A small network was shown many inputs. Here are its activations along a few directions, one row for each input.
In each table, some parts of the input vary, and every possible input appears once, in random order.
Descriptions start from the smaller parts, as in this example, which fits no table here: one of 4 places along a line, together with either a single point or one of 9 places around a ring or (one of 2 separate values, together with one of 8 places around a ring).
Shared parts are said once, and a part with two or three values counts as separate values.

Rows:
r1: [  9  -5  -1  15 -43   0 -17 -12 -18  11   7  -6  -1]
r2: [ 24 -46 -10  36  -4  30   9  66  61 -89  -2 -11  -3]
r3: [ 13 -17  -3  18 -23   2 -17 -10  -8 -10  -8 -15 -11]
r4: [  2   1   2  12 -52  -6 -21 -13 -28  26   6  -5  -3]
r5: [-13  23   2 -20  25  -8  14 -10  -5  19   6   9   9]
r6: [ -4   6   3 -17  47   2  11  -8   2  -4 -21   4  -4]
r7: [  3 -19  -7   8  61  20  37  68  78 -79  -3   8   6]
r8: [ -9  10   1 -16  44  -5  13  -9   6  -1  -6   2  -2]
r9: [ 19 -22  -2  17 -20   9 -19 -10 -13 -13 -22 -13 -13]
r10: [-19  28   6 -22  19 -12  10 -13 -12  36   8  10   5]
r11: [ -3   1   4   9 -58  -8 -23 -15 -36  43  12  -2   5]
r12: [-25  26   7 -29  13 -11  11 -16 -20  54  14  13  13]
r13: [-10  22   1 -23  28 -10  11  -8   3   7   5  11   4]
r14: [ 11  -7  -3  12 -39  -2 -19 -11 -10  -1   5  -4  -6]
Describe the family of inputs behind these rows. -> one of 2 separate values, together with either a single point or one of 6 places along a line
The inputs of r11 and r12 match in every part but the choice among 2 separate values. If r3 is changed in the same way as r11 into r12, which row does it become? -> r8

Rows:
r15: [-10  62  -8 -14 -28 -36   4  -4  13  15  71  30  15]
r16: [  4 -10   0   8  36  -4   5   9  32 -45 -13 -12 -20]
r17: [-31  14  12 -11  14 -15   6   8 -12  46  11   1   7]
r18: [ -2 -16   7  28 -40  -1 -16  11 -15  24   0 -12  -1]
r19: [ 13 -14   4  20 -20 -12 -29 -30 -20  -2  -8 -20 -23]
r20: [ 18  -6  -6  -5  32  18  14   9  21 -52 -20   5 -13]
r21: [  1 -18  -3   4  16  24  23  45  24 -29  -8  14  11]
r22: [-17  21   5 -13  32 -26  -3 -35 -10  26  -4   1 -13]
r23: [ 21 -14  -2   1 -25   9 -27 -25 -30  -5 -26  -6 -10]
r24: [  5 -13  -3  14 -51  13  -6   4 -23  11  -4  -1   9]
r25: [-20  16   5 -19  10  -9  10   0 -12  44  16   7  13]
r26: [  8 -17   1  11 -45  18 -12  15 -25  20 -18   2  13]
r27: [-18  22   7 -23   6   0  19  -2 -20  35   9  13  22]
r28: [  0 -20  -4   9  17  10  17  39  34 -25   5   0   9]
r29: [ 19  -2  -8  -2  31  12  15   2  21 -58 -13  -2  -7]
r30: [-15 -22   0  18  21   8   8  47  42 -15   3 -15   4]
r31: [ -3  23   3 -29  27  -3   6 -38 -19  19 -11  16  -4]
r32: [ -2  29   0 -26  25 -11   9 -45 -19  14  -6  11   1]
r33: [ -2 -15   6  33 -39   3 -18  12 -10  30   4 -22  -2]
r34: [-20  21   3 -10  33 -24  -6 -33  -4  32  -2  -8 -14]
r35: [  3 -14  -6   6  14  20  24  38  24 -35  -1   7  19]
r36: [-33  16  10  -8  15 -12   3  10  -7  52  14  -9   6]
r37: [ -4  23  -3 -21  28 -20   2 -43 -10  23   1   5  -8]
r38: [-12 -23   2  15  20   5  12  47  35 -21   0  -5   4]
r39: [  0 -11  -2  11  36  -1   2  11  39 -39 -10 -21 -22]
r40: [ 17  -8  -7   2  33   2  10   3  31 -48  -7  -7 -17]
r41: [  4  19 -10   9 -19  -9   5  26  62 -52  64  21  16]
r42: [  6 -18   0  18 -46   4 -12   5 -14  20   5  -8   0]
r43: [ 19 -13  -7   2 -26   9 -23 -32 -29 -10 -17  -5 -14]
r44: [ 20  -8 -10   4 -29   2 -21 -38 -30 -15 -12 -12  -9]
r45: [  3 -22  -1   3  18  21  19  49  22 -25 -16  12  19]
r46: [  4 -17   0  12 -48  20  -8   9 -23  15  -9   5   3]
r47: [ 21  -9  -4  -6  35  15   9  13  19 -48 -29   3  -3]
r48: [-17  14  12 -28  11   6  12   9 -23  44  -4  16  24]
r49: [ 12 -13   4  26 -20  -9 -30 -29 -15   5  -4 -28 -23]
r50: [-18  17   9 -26   9   7  16   3 -21  40   3  18  20]
r51: [ -3  21   7 -32  29  -4   2 -33 -21  23 -19  14   2]
r52: [  8  19  -5   8 -88 -23 -14  -4  13  -8  60  10   2]
r53: [ 21 -14  -7   9 -25  -7 -26 -37 -21  -6  -4 -17 -18]
Describe the family of inputs behind these rows. -> one of 3 separate values, together with either a single point or (one of 2 separate values, together with one of 6 places along a line)
The inputs of r19 and r16 match in every part but the choice among 3 separate values. If r33 is changed in the same way as r19 into r16, which row does it become? -> r30
Start at r36 and move only the place on the line of 6, one step at a time. The first step leads to r17. Which rows follow, in order? -> r25, r27, r50, r48
Change only the choice among 3 separate values in r47. List by row number the other rows that result. -> r23, r51
Change only the choice among 2 separate values in r23. List by row number the other rows that result. -> r26
Change only the place on the line of 6 in r31. List by row number the other rows that result. -> r22, r32, r34, r37, r51

Rows:
r54: [  0  -2   2   5 -32  -2 -16 -20 -36  30  -4  -8   1]
r55: [-18  34   6 -31  15 -19   0 -42 -36  51   2  11   6]
r56: [ -5  -4   0   6  11  -1   8  25  28 -15  11   1   3]
r57: [  5 -14  -4  -5  79  19  33  38  53 -64 -25   1  -4]
r58: [  5  -7  -3   7  -6  10   9  32  23 -27   6   7   8]
r59: [ -5   9  -2 -11  25  -5  11   1  14 -11   7   6   6]
r60: [ 20 -25  -6  22 -21   9 -13   8  13 -38  -7 -11 -13]
r61: [ 13 -25  -6  25 -22  13  -2  22  16 -32   2 -11  -3]
r62: [-17  22   8 -14   2 -15  -3 -17 -21  46   6   4   2]
r63: [ -7  13   4 -10 -18  -5  -3 -12 -21  36   9   8   7]
r64: [ 10   0   2   5 -32  -5 -24 -36 -33  25  -8  -8 -14]
Describe the family of inputs behind these rows. -> either a single point or (one of 2 separate values, together with one of 5 places along a line)

Rows:
r65: [ -3  42   1 -31   0 -19  -8 -59 -50  43  10  12  17]
r66: [-10 -18  -4  -6  50  10  29  57  66 -45   3  21  11]
r67: [-10  10   3   9 -16 -22 -18 -37 -22  41  12 -19 -15]
r68: [-19   8  11   5  -9 -17 -16 -17 -27  58   0 -18 -10]
r69: [ -2 -16 -11  -6  42   7  25  38  70 -63  16  17   5]
r70: [ 18 -10  -3   5  16   6   6  10  28 -48 -16  -4 -30]
r71: [  5   8  -3  14 -51  -2  -5  -5 -12   9  23  -2  -1]
r72: [  9 -13   4  -2  19   9  -1  26  29 -33 -26  14 -16]
r73: [-21  34  10 -30   7  -8   7 -35 -50  70  -6   6   6]
r74: [  3  12   4   8 -45  -2 -15  11 -20  18  14   7  22]
r75: [ 22 -22 -10  23  -6  17  -2  -4 -10 -35 -11 -27   4]
r76: [  9 -35  -3   9  -6  20  -3  14  -3 -14 -19  -5   5]
The inputs of r69 and r66 match in every part but one. If r70 is changed in the same way as r69 into r66, which row does it become? -> r72
Describe the family of inputs behind these rows. -> one of 2 separate values, together with one of 6 places along a line
Change only the choice among 2 separate values in r73. List by row number the other rows that result. -> r65
